These are the activations of a small neural network, seen along a few directions. Each row is one input.
Each table varies a few parts of the input and shows all the possible inputs, shuffled.
A made-up example of a description, with smaller parts first: line(4) and (point or line(11) or (values(3) and ring(8))).
Shared parts are said once, and a part with two or three values counts as separate values.
(in the rows, 128 means zero)

Other details of the inputs vary at random and push rows far along two fixed directions, the same in every table; ignore that.

A family of inputs:
R1: [118 130 111 108 115  71 177 101 135 136 129 148 129 115  61]
R2: [118 140 114 135 128 119 161  98 148 148 136 130 126 106  90]
R3: [ 62  59 122 120 186  98 116 175 117 113 137 133 150  62 120]
R4: [125 139 104  94 116  62 170  94 126 156 126 136 138 123  62]
R5: [ 84 113 135 112 177 152 124 155 142 138 137 135 129  89 144]
R6: [134 137 131 125 134 132 143 130 133 155 135 133 114 128 125]
R7: [135 128 146 135 135 165 103 164 118 120 124 122 112 135 174]
R8: [109 117 129  99 144  57 161  87 121 168 158 149 144 101  53]
R9: [134 130 119 105 135 107 123 111 152 140 141 118 149 121 113]
R10: [167 130 132 148  76 125  98 139  89  75  95 112 122 191 178]
R11: [128 115 127 122 139 111 114 118 148 124 144 117 150 125 144]
R12: [174 144 149 152  95 200  96 161 111  87 103 123 102 196 190]
R13: [129 144 118 125 122 114 155  76 149 154 142 133 136 112 101]
R14: [ 90  86 129 168 169 164  73 187 116 103 120 104 139 102 202]
R15: [115 130 111  95 111  56 191  77 144 149 142 151 136 105  35]
R16: [182 153 142 138  85 182  89 138 119  95 104 112 114 167 175]
R17: [129 144 122 109 124 115 162  85 155 162 146 140 132 106 106]
R18: [175 151 151 166  91 186  71 135 102  83 107 105 110 178 187]
R19: [126 142 123 137 131 142 145 118 132 141 136 133 122 139 114]
R20: [106 124 130 110 139  98 147 130 122 130 126 149 133 133  97]
R21: [ 92 112 122 144 172 127 121 154 124 151 141 122 130  97 138]
R22: [171 154 124 151  83 153 150 118 131 119 117 125 107 164 127]
R23: [178 156 130 155  82 161 102 116 118 105 108 108 120 171 146]
R24: [ 85 118 123 131 168 136 131 137 138 143 139 131 133 101 124]
R25: [ 81 104 122 138 174 146 118 154 142 125 131 122 135  72 140]
R26: [182 145 134 149  80 162 122 125 126 113 113 123 110 178 168]
R27: [ 87  99 143 137 176 186  72 189 121  96 120 120 129 106 197]
R28: [ 79  60 133 146 183 134  55 233  93  89 102 111 144  96 193]
R29: [129 125 137 142 127 177  96 151 128  93 113 118 121 119 171]
R30: [177 166 132 125  76 153 159 101 142 123 120 135 106 157 119]
R31: [172 152 133 131  86 149 140 108 137 130 124 132 115 158 147]
R32: [148 156 112 106 112 111 176  89 152 177 136 141 124 125  81]
R33: [ 82 103 124 123 173 135 117 140 144 142 142 126 141  69 149]
R34: [116 142 131 114 145 121 139 100 142 158 147 134 127  97 110]
R35: [ 92 108 121 130 173 141 106 152 138 138 130 119 141  79 141]
R36: [131 141 125 132 129 143 152 124 134 144 134 136 116 143 118]
R37: [132 158 126  95 123 126 185  88 156 169 144 154 116 129  83]
R38: [174 123 144 152  72 128  90 134  93  69 102 116 131 185 170]
R39: [ 50  64 134 109 203 107 109 178 112 122 141 142 151  80 125]
R40: [182 168 119 145  75 139 137  92 126 133 118 120 119 171 111]
R41: [122 148 127 120 132 138 146  96 144 144 138 139 127 124 102]
R42: [122 142 119 124 140 104 167 106 139 179 149 138 123 114  90]
R43: [154 133 146 142  90 163  83 167  81  61  89 119 107 210 180]
R44: [ 69  67 146 136 191 110  75 206  96 109 125 119 138  91 169]
R45: [105 124 125 111 144  76 141 126 109 144 131 134 127 126 101]
R46: [ 84 102 113 150 169 139 129 167 134 132 132 120 129  85 141]
R47: [185 145 143 145  84 191  85 161 111  89  97 111 108 178 193]
R48: [108 116 114 113 131  61 162 104 131 147 137 141 146 111  93]
R49: [171 168 135 108  91 129 141  73 150 122 141 133 129 188 100]
R50: [182 159 122 147  74 134 156  89 132 138 126 128 115 174 124]
R51: [146 156 109 116 111 107 177  88 147 176 138 136 125 127  77]
R52: [ 70  67 145 144 191 121  65 220  91 101 115 117 134 100 187]
R53: [ 96 119 121 112 165 133 121 137 145 149 136 128 139  76 127]
R54: [125 134 142 124 143 144 118 134 132 138 136 127 119 113 146]
R55: [180 168 137 118  90 113 129  75 137 131 145 122 127 178 107]
R56: [168 163 137 154  93 148 116 101 116 123 125 118 116 166 133]
R57: [169 158 137 131  87 163 136 108 138 111 117 129 110 149 133]
R58: [140 138 124 129 119 140 155 126 145 139 126 136 114 127 120]
R59: [ 75  64 125 123 180  87 113 156 113 128 141 130 162  74 133]
R60: [169 139 130 121  79 103 121 110 110 109 110 125 134 163 103]
R61: [105 128 128  94 135  82 165 104 129 146 142 156 138 125  65]
R62: [132 124 117  97 120  71 156  89 126 151 138 141 153 107  56]
R63: [ 65  81 120 113 199 112 115 162 157 128 150 116 153  67 132]
R64: [132 135 113 145 122 121 151 105 138 149 137 128 132 125 118]
R65: [163 134 130 145  73 139 104 151  93  61  89 114 107 188 159]
Description of these inputs: values(5) and (point or line(4) or ring(8)).
- The inputs of R60 and R44 match in every part but the values(5) part. If R9 is changed in the same way as R60 into R44, which row does it become? => R55
- The inputs of R16 and R57 match in every part but the values(5) part. If R40 is changed in the same way as R16 into R57, which row does it become? => R46
- Change only the ring(8) part in R34. List by row number the other rows that result. => R6, R7, R18, R21, R42, R54, R56
- Which other rows agree with R48 in the values(5) part? List them by row number. => R10, R11, R13, R14, R17, R26, R31, R33, R38, R50, R59, R64
- Change only the values(5) part in R10. List by row number the other rows that result. => R4, R43, R45, R65
- A walk changes only the line(4) part. It starts at R65 and steps to R1. List the rest of the walk in order. => R15, R3

A family of inputs:
R66: [155 125 132 166  95 175  95 152 109  73 100 111 118 153 162]
R67: [ 86  93 126 132 157 138 119 166 123 102 121 130 132  98 137]
R68: [108 125 119 122 147 105 133  95 148 145 145 125 150  87  98]
R69: [ 95 135 118 124 155 108 171 122 133 170 142 146 118 110  88]
R70: [105 122 109 115 142  78 178 125 133 171 134 144 128 110  85]
R71: [132 118 127 146 123 178 103 175 127  95 104 114 114 123 178]
R72: [214 180 155 122  51 173 112 106 112  94 105 133  98 224 151]
R73: [108 119 130  90 152  79 141 114 134 152 143 141 145 106  96]
R74: [209 171 139 168  48 147 103  84 107  97 112 108 117 204 149]
R75: [169 138 147 145 111 153  86 153 109 109 118 114 120 179 187]
R76: [108 112 139 116 148 145 121 176 117 116 117 138 114 126 151]
R77: [ 97 107 136 139 177 132 100 161 122 140 143 120 135 114 156]
R78: [164 174 125 113  96 111 176  80 142 172 137 142 114 167  93]
R79: [101 128 137  96 162 102 140 105 137 160 155 145 139 107  88]
R80: [123 113 127 155 135 163 113 178 119 118 110 117 114 122 182]
R81: [212 193 131  96  46 115 170  30 156 137 137 142 124 185  76]
R82: [125 129 141 112 134 106 119 109 118 127 138 135 138 135 106]
R83: [112 127 133  83 155  94 148 110 145 165 152 144 139 108  94]
R84: [154 168 136 109  92 126 169  86 126 134 128 152 107 164  76]
R85: [142 129 134 115 104 120 136 140 110 111 111 141 118 152 119]
R86: [109  94 126 122 141 123 105 161 123  97 118 120 141 111 152]
R87: [102 115 109  97 134  95 175 119 147 140 133 146 134  95  82]
R88: [160 133 137 171  93 158  97 159  90  85 100 117 108 188 164]
R89: [111 118 105 121 138  76 161 108 138 166 139 129 142  92  95]
R90: [100 134 112 123 145 129 165 111 153 152 139 137 125  86  89]
R91: [204 175 142 161  62 160 109  86 117 112 120 113 115 194 148]
R92: [157 131 129 147 104 128 105 124 121 119 122 111 131 145 162]
R93: [125 105 127 156 127 150  83 157 112  83 111 105 136 122 163]
R94: [ 99 112 133 132 150 159 121 160 129 106 123 130 119 113 146]
R95: [103 108 141 124 161 148  97 145 135 114 138 123 140 109 151]
R96: [115 101 117 139 132 142 118 167 128 106 110 118 130 103 151]
R97: [100 102 133 145 164 120  91 160 109 125 134 117 137 122 156]
R98: [104  98 122 157 149 127  98 158 110 116 123 111 136 108 153]
R99: [115 139 113 118 148 116 167 108 154 184 147 137 129  96 108]
R100: [101 119 126 108 152  99 137  98 146 138 147 136 149  96  94]
R101: [130 113 134 147 145 148  92 159 125 128 128 109 132 119 186]
R102: [172 151 116 141  71 119 161 101 124 132 113 128 115 160 111]
R103: [ 97 124 123 106 144  92 164 119 123 145 135 153 128 109  69]
R104: [ 95 114 128 151 171 156 111 158 130 143 136 120 128  99 161]
R105: [162 170 125  91  89 126 178  65 162 150 139 149 121 147  80]
R106: [ 90  91 137 129 163 118  94 168 100 102 124 126 139 113 143]
R107: [100 134 125 105 153 129 154 103 155 151 149 146 133 101  93]
R108: [ 90 106 150 128 176 166  84 183 112 112 127 128 123 123 168]
R109: [189 149 140 147  78 132  99 121 107 104 114 112 121 197 162]
R110: [118 111 129 128 154 149  96 153 143 125 132 112 142  95 165]
R111: [151 174 127 126 110 117 170  76 133 169 144 142 115 162  84]
R112: [121  96 140 129 136 131  82 183  95  85 107 120 133 139 173]
R113: [196 182 124 115  41 100 171  29 134 117 127 137 124 185  54]
R114: [212 186 141 155  46 194 109  89 125  88 108 115 106 202 149]
R115: [109 132 122 117 153 118 140  94 158 159 153 129 145  86  99]
R116: [103 121 114 126 147  77 151 112 122 157 144 134 138 114  84]
R117: [168 127 135 155  92 134  90 156  94  90 102 110 121 185 177]
R118: [116 139 112 105 144 126 160 103 168 168 145 135 134  86 101]
R119: [104  91 134 123 158 132  85 169 129  98 124 117 146 104 172]
R120: [123 123 116 113 136 100 134 104 152 145 138 123 150  91 112]
R121: [101 123 108 136 142  96 170 110 135 165 138 137 128  93  82]
R122: [ 99 106 128 136 162 140 124 186 118 133 120 127 117 120 161]
R123: [111  95 118 136 141 128  99 163 126 105 115 110 145  97 156]
R124: [ 96 110 125 156 160 155 120 168 122 129 125 122 119 102 156]
R125: [102 125 115  95 141 116 175 121 155 148 137 148 124  96  92]
- What do these inputs look like to the network? => values(2) and ring(5) and ring(6)
- The inputs of R112 and R106 match in every part but the values(2) part. If R80 is changed in the same way as R112 into R106, which row does it become? => R124
- The inputs of R102 and R121 match in every part but the values(2) part. If R123 is changed in the same way as R102 into R121, which row does it become? => R93
- Change only the ring(5) part in R84. List by row number the other rows that result. => R69, R90, R94, R124
- Change only the ring(6) part in R96. List by row number the other rows that result. => R71, R110, R118, R120, R123
- Change only the values(2) part in R70. List by row number the other rows that result. => R88
- Change only the values(2) part in R119. List by row number the other rows that result. => R100
- Change only the ring(6) part in R76. List by row number the other rows that result. => R72, R73, R83, R85, R112
- A walk changes only the ring(5) part. It starts at R77 and steps to R79. List the rest of the walk in order. => R95, R115, R91

A family of inputs:
R126: [114 125 114 109 137  79 158 112 124 158 143 137 139 121  61]
R127: [101  98 136 118 160  92 124 144 113 140 150 136 141 113 116]
R128: [ 94 115 132 123 165 150 145 155 148 154 134 147 117  75 120]
R129: [152 146 149 146 118 163 130 126 143 130 133 133 110 150 144]
R130: [107  76 157 169 158 156  43 213  68  63 113 108 124 144 217]
R131: [159 167 128 118 112 159 128  80 156 137 142 113 127 133 133]
R132: [ 57  46 132 119 197 139  82 243 107  85 105 122 141  80 194]
R133: [ 87 131 109 122 181 151 141 146 149 162 144 123 119  98 132]
R134: [161 160 136 141 110 157 126  94 157 126 135 120 128 127 125]
R135: [ 90 117 140 115 167  99 121 144 121 154 135 140 139 115 138]
R136: [159 146 128  97  89  90 161  90 114 137 128 144 127 144  62]
R137: [ 95  83 126 159 148 118  89 178  94  95 111 110 133 105 173]
R138: [133 139 111 103 109  85 173 101 141 139 127 139 135 149  74]
R139: [116 134 121 113 119  75 147  65 134 132 143 138 146 112  67]
R140: [124 105 138 162 127 148  71 186  77  75 101 106 122 160 166]
R141: [131 133 114 143 126 160 133 123 141 151 131 119 129 110 154]
R142: [145 150 139 106 106 116 129 121 109 133 104 144 121 146 119]
R143: [158 134 141 131  84 131 112 130  82  84 102 129 114 164 124]
R144: [145 111 134 116 125 113  97 130 127 106 129 116 149 135 131]
R145: [162 144 125  88  92  90 168  97 126 137 126 147 129 146  70]
R146: [ 32  53 112  94 222  76 119 168 157 145 150 131 176  37 120]
R147: [159 166 116 111  91  71 165  67 134 175 125 141 132 138  82]
R148: [175 190 130  99  78 134 189  67 159 162 135 150  95 143  73]
R149: [ 55  71 123 113 182 110 123 189 117 103 117 137 137  75 142]
R150: [177 153 129 109  84  89 132  57 128 130 142 125 142 156  69]
R151: [146 128 123 143 104  92 130 108 103 126 122 120 129 133 106]
R152: [174 154 147 184  94 216  82 172 114  75  96 108  98 190 194]
R153: [ 97  95 128 113 155  97 134 150 131 124 139 138 141 120 134]
R154: [182 194 128 112  86 133 158  46 172 147 146 122 120 140  89]
R155: [ 46  86 116 127 224 137 128 147 167 167 161 128 162  25 129]
R156: [145 145 130 134 111 170 148 118 136 140 125 149 114 132 120]
R157: [108 130 130 108 155  92 112 109 138 150 133 129 155 101 114]
R158: [161 173 115 134  94 166 153  90 141 147 127 130 113 168 113]
R159: [ 97 127 129 113 175 144 142 128 153 163 154 129 119 101 143]
R160: [187 132 133 149  74 120 103 125  95 101 112 111 125 173 142]
R161: [133 160 113 134 124 143 172  93 153 167 139 144 124 132  82]
R162: [201 175 144 153  59 157  85 131  91  86  83 114 109 233 163]
R163: [166 104 134 151 103 137  81 175  99  88 104 105 131 161 183]
R164: [101 126 119 121 167 152 127 108 159 155 152 121 147  80 134]
R165: [135  98 135 143 131 149  77 199  99  82 105 109 131 163 175]
R166: [127 135 126 144 102 116 125 126  99  99 109 124 120 164 113]
R167: [136 121 137 138 106 118 124 132 111  90 122 134 125 167 149]
R168: [117 127 115 107 122  78 152  79 148 127 141 139 149 115  81]
R169: [ 96 110 112 145 166 143 143 139 149 167 142 130 140  70 135]
R170: [127 153 124 137 141 161 132 144 145 135 129 119 105 132 136]
R171: [ 92  82 107 116 161  84 136 157 137 137 129 126 149  86 133]
R172: [203 129 157 154  68 163  70 162  89  57 102 114 116 225 195]
R173: [125 137 145 133 148 161 124 145 146 134 139 124 107 128 161]
R174: [112 132 117 129 151 132 146 134 160 163 141 117 120  79 137]
R175: [ 84 135 110  81 171 123 184 108 161 193 155 152 118  62  86]
R176: [ 95  88 129 164 177 199  62 216 120 107 119  91 122  93 245]
R177: [154 129 153 158  86 139  96 135  83  70 112 125 113 191 166]
R178: [143 144 126 152 115 145 143 119 150 148 130 123 119 111 131]
R179: [136 152 130 129 125 138 168  84 154 165 148 149 123 133  99]
R180: [189 136 151 157  70 149  56 118  87  57 104 102 129 190 160]
R181: [138 159 117 104 109 145 183  78 150 175 139 156 116 120  85]
R182: [126 120 139 130 103 127 118 142  90  83 102 133 116 143 132]
R183: [ 34  59 103 120 208  71 139 177 137 147 138 130 155  38 131]
R184: [136 157 125 116 123 138 171  74 156 173 152 144 121 137 105]
R185: [141 153 112 119  87  91 173  85 131 124 121 137 126 166  72]
- The inputs of R131 and R176 match in every part but one. If R168 is changed in the same way as R131 into R176, which row does it become? => R183
- The inputs of R184 and R141 match in every part but one. If R179 is changed in the same way as R184 into R141, which row does it become? => R169
- What do these inputs look like to the network? => values(5) and (point or ring(5) or ring(6))
- Change only the ring(5) part in R148. List by row number the other rows that result. => R128, R156, R175, R181
- Change only the ring(6) part in R153. List by row number the other rows that result. => R127, R130, R167, R172, R177
- Change only the values(5) part in R162. List by row number the other rows that result. => R135, R142, R147, R157

A family of inputs:
R186: [161 146 125 155 101 136 123 112 124 133 125 115 125 148 139]
R187: [134 144 117  98 103  36 187  65 119 162 142 153 138 145  35]
R188: [109 123 107 131 140 111 150 109 148 152 137 126 139  85 103]
R189: [117 117 135 135 135 163 119 167 123 106 114 130 112 127 154]
R190: [146 120 148 136 120 174  73 154 118  78 114 113 130 149 184]
R191: [103 111 137 116 169 124 109 140 134 143 144 128 140 106 141]
R192: [ 93 108 112 139 153 139 141 159 137 133 124 126 126  90 136]
R193: [136 120 136 145 136 141  88 140 123 116 130 109 137 132 168]
R194: [191 161 134 140  64 144 112  83 131  97 117 113 128 171 134]
R195: [ 92 120 130 123 167 136 137 161 127 149 132 137 117 108 139]
R196: [189 174 150 125  77 160 121 104 117 111 118 132 106 204 137]
R197: [ 93 112 134 106 165 141 126 152 138 129 136 136 131  99 127]
R198: [ 92  83 121 116 147  82 122 157 108 108 119 133 145 105 113]
R199: [135 154 109 127 116 106 186  89 144 176 140 140 118 126  82]
- The inputs of R193 and R194 match in every part but one. If R196 is changed in the same way as R193 into R194, which row does it become? => R197
- What do these inputs look like to the network? => values(2) and (point or ring(6))
- Change only the values(2) part in R190. List by row number the other rows that result. => R191
